Each row below holds a small network's activations on one input, seen along a few directions.
Each table varies a few parts of the input and shows all the possible inputs, shuffled.
A made-up example of a description, with smaller parts first: one of 8 places around a ring, together with either a single point or one of 11 places along a line or (one of 3 separate values, together with one of 4 places along a line).
Shared parts are said once, and a part with two or three values counts as separate values.

Other details of the inputs vary at random and push rows far along two fixed directions, the same in every table; ignore that.

Table:
row 1: [  7 -14  -6  -4   8  -7  -4  -9   8   6 -12  -9   8   2   0]
row 2: [  9  -2  31 -29   2 -15   7  10   3 -12   9   0  11  18   8]
row 3: [-19  -8  -6   5 -11  -5   4 -20  -3  -3 -12  -3  -4   3  -5]
row 4: [  7   0   5 -12 -16 -15  -3   0 -15   7   4  -5   4 -11  -2]
row 5: [ 19  13 -33  -9 -21  21 -10 -13 -20  21  34  -7  10  -8  -6]
row 6: [-23 -22  11  17  27   0 -24   8  34 -22 -30  -4 -20   2   6]
row 7: [-17  -9  19   1  15  -5  -2   1  15 -19  -8   7 -15  16   5]
row 8: [ -9 -25  15  33   5   5 -16  -5  22 -21 -60  -9 -22  -8  -7]
row 9: [ 16   6  19 -10 -15 -23   8   8  -3 -16  20   3  23   7  -6]
row 10: [ -3  -6   3  14  34  -2 -22  13  15  -1 -38   6 -19 -16 -10]
row 11: [  9   8  15 -22  10 -20   4  15  -6  12   5   5  10  -2  -1]
row 12: [ 21  18 -34   6  -5  32  -3  10  -2  19  24  -5   2 -11   3]
row 13: [-15 -28   9  30  12  -3 -27 -13  19 -18 -69  -6 -21 -12 -14]
row 14: [ 10  -3  30 -19 -27 -19  24  -1  -9  -6  -4 -10  16   9   6]
row 15: [ 13   2   1  12  -3   1  -8   1   6 -18   8   5  10   0 -15]
row 16: [-21 -16   3  45  17 -10 -31   7  32 -33 -34  -2 -15 -11  -8]
row 17: [ -5  20  30 -11 -11 -20  32  18 -21  -2   5  14   2   1  12]
row 18: [ -4   8  -1  12   3   0   2  19   2   4  -2  -4  -5 -13  11]
row 19: [-12   2   5  11 -16  -1   4   0  -8  -4  -1   0 -14  -3   5]
row 20: [ 12   0 -29 -17   9  21 -20 -11   7   8  26   0   8   9  -8]
row 21: [  0   0  32 -10 -25  -6  28  -9 -17 -11  -7   5   8  14   0]
row 22: [-13  -1   1   5  26 -12 -11  13  10   5 -16   1 -11 -11  -1]
row 23: [ -8  -4  24 -19  -2 -25  27 -13 -13  -1  -4  11  10  14   4]
row 24: [ -2   1   9  11 -15   7   2   1 -12  -5  -5   3 -13  -4  -2]
row 25: [ 6 16 14 -7  8  3 16 14 -8  4  9 13 -1  6  2]
row 26: [-10 -10   5  30  28  -4 -25  14  13  -8 -58   7 -25 -27  -9]
row 27: [  9  20  22 -12 -10  -4  29  17 -25   2  11  15   6   0   4]
row 28: [  3  -2   7  10  21  -2 -11  23  19   2 -18  -3 -12  -7   4]
row 29: [-20 -13   4  18   3 -13 -19   0   2  -7 -29  -7 -19 -20  -2]
row 30: [  7  -4 -37   3   2  25  -3 -23   0  17  15   0   6   7  -5]
row 31: [  3  25  -2 -14  -2   3  21  10 -10  14  36   7   6  10  10]
row 32: [-18 -20   8  26  -3  -2  -7  -6  19 -15 -36 -16 -14  -6   4]
row 33: [  8   9 -48  27  -6  34 -20 -10   9  -3  36   1   7   5 -14]
row 34: [ 13  19 -93  11  11  59 -26 -10   6  42  55  -5   0  -6  -9]
row 35: [ -8  -4  10 -16 -21 -17  14 -14 -10   0   0  -6  16   1   1]
row 36: [  1   3  25 -19 -12 -14  38  -7 -11  -1  12   6  13  20  13]
row 37: [  3  17  17 -17  -3 -14  23  10 -31   4   4  18   8  -5  -4]
row 38: [ -3  -6   6  -3  12  14  -3   0   8 -13   4   7  -7  17  -1]
row 39: [  1   0  15 -31   5  -7   9  -6 -13  -6  17  16   9  19  -7]
row 40: [  5  -4  25 -37   7 -25   1   4  -3  -8   5   4  14  14   0]
row 41: [-24 -23   8   6  30 -12 -26   0  24 -16 -29  -2 -15   0  -3]
row 42: [-10   0  14 -31   3 -16  11  -6  -8  -6  20  13   6  19  -1]
row 43: [  1  14  13 -10   7  -7  13  19   0   7  15   1   5   0  11]
row 44: [  3 -23 -27  33  18  21 -24  -5  37   1 -26 -19 -14  -4   5]
row 45: [ 15  13  11 -11  -8  -8  15  23  -9   7  10  -2   8  -7   9]
row 46: [  0   3 -55  20 -10  37 -27 -18  -6  18  18  -6 -11 -11  -9]
row 47: [  4 -10   9  -2  17  11 -16   3  18 -16 -11   2  -8   9   0]
row 48: [ 19   5 -63   9  -8  54  -1 -22   6  26  46 -11  10  13   3]
row 49: [-12   7  26 -14 -19 -27  15  -4 -28  -3   0  11  -1  -2   1]
row 50: [ -7  15   9 -19   8 -17  18   8 -13  10  14  15   2   3   0]
row 51: [ -4  19 -48   7  -1  19  -4  -2  -9  23  29  -1  -2  -9   1]
row 52: [  2  -3  18 -27  -5 -24  24  -9 -11   5   7   1  22   8   7]
row 53: [ -6  -8   0  17  19 -12 -19  17   9  -1 -38  -2 -16 -23  -3]
row 54: [-13  -6  19  16  -8 -11  -5   8   1 -10 -19  -7 -15 -13   7]
row 55: [  1 -12  -6  -3 -11  -7  -6 -12   3   0 -16 -14   5  -4  -6]
row 56: [ -1  -3 -54  15 -13  38 -17 -30   2  15  13  -9   0   1 -11]
row 57: [  0  13 -63  13   1  28 -20   1   5  30  30 -10   2 -20   3]
row 58: [-27 -14   5  50  18  -9 -25   2  26 -36 -38   5 -22  -3 -11]
row 59: [ 21  19  21 -22   3  -1  19  17 -10   9  18   9  11   2   2]
row 60: [  7  -4  -1   8 -14   1 -10   6  -1   1  -2 -13  -7 -10   5]
row 61: [  6  -1  25 -20 -10 -16  31  -2  -5   0  11  -3  20  13  15]
row 62: [ -7   5  19 -11 -29  -9  30 -12 -15  -5   8  -3   9  15   7]
row 63: [ 22  14   0 -14 -28  10  10  -1 -22   8  28  -4  10  -2   2]
row 64: [ 20  -1  36 -21  -7 -11  29  -2  -9  -4  -4   5  18  14   6]
row 65: [ 19  -2 -51   2   4  33 -14 -23   7  22  18 -11  11   1  -4]
Each input here is: one of 5 places around a ring, together with either a single point or (one of 2 separate values, together with one of 6 places around a ring).
Question: Changing only the place on the ring of 5 turns row 14 into row 62. The same change can be made to row 2. Which row results?
Answer: row 7
Question: A walk changes only the place on the ring of 6. It starts at row 59 and steps to row 47. List the rest of the walk in order.
Answer: row 64, row 8, row 63, row 12
Question: Change only the choice among 2 separate values in row 34. List by row number the other rows that result.
Answer: row 25
Question: Change only the choice among 2 separate values in row 59. List by row number the other rows that result.
Answer: row 10
Question: Change only the place on the ring of 5 in row 56. List by row number the other rows that result.
Answer: row 3, row 13, row 35, row 55
Question: A walk changes only the place on the ring of 6. It starts at row 55 and steps to row 1. List the rest of the walk in order.
Answer: row 40, row 11, row 53, row 4
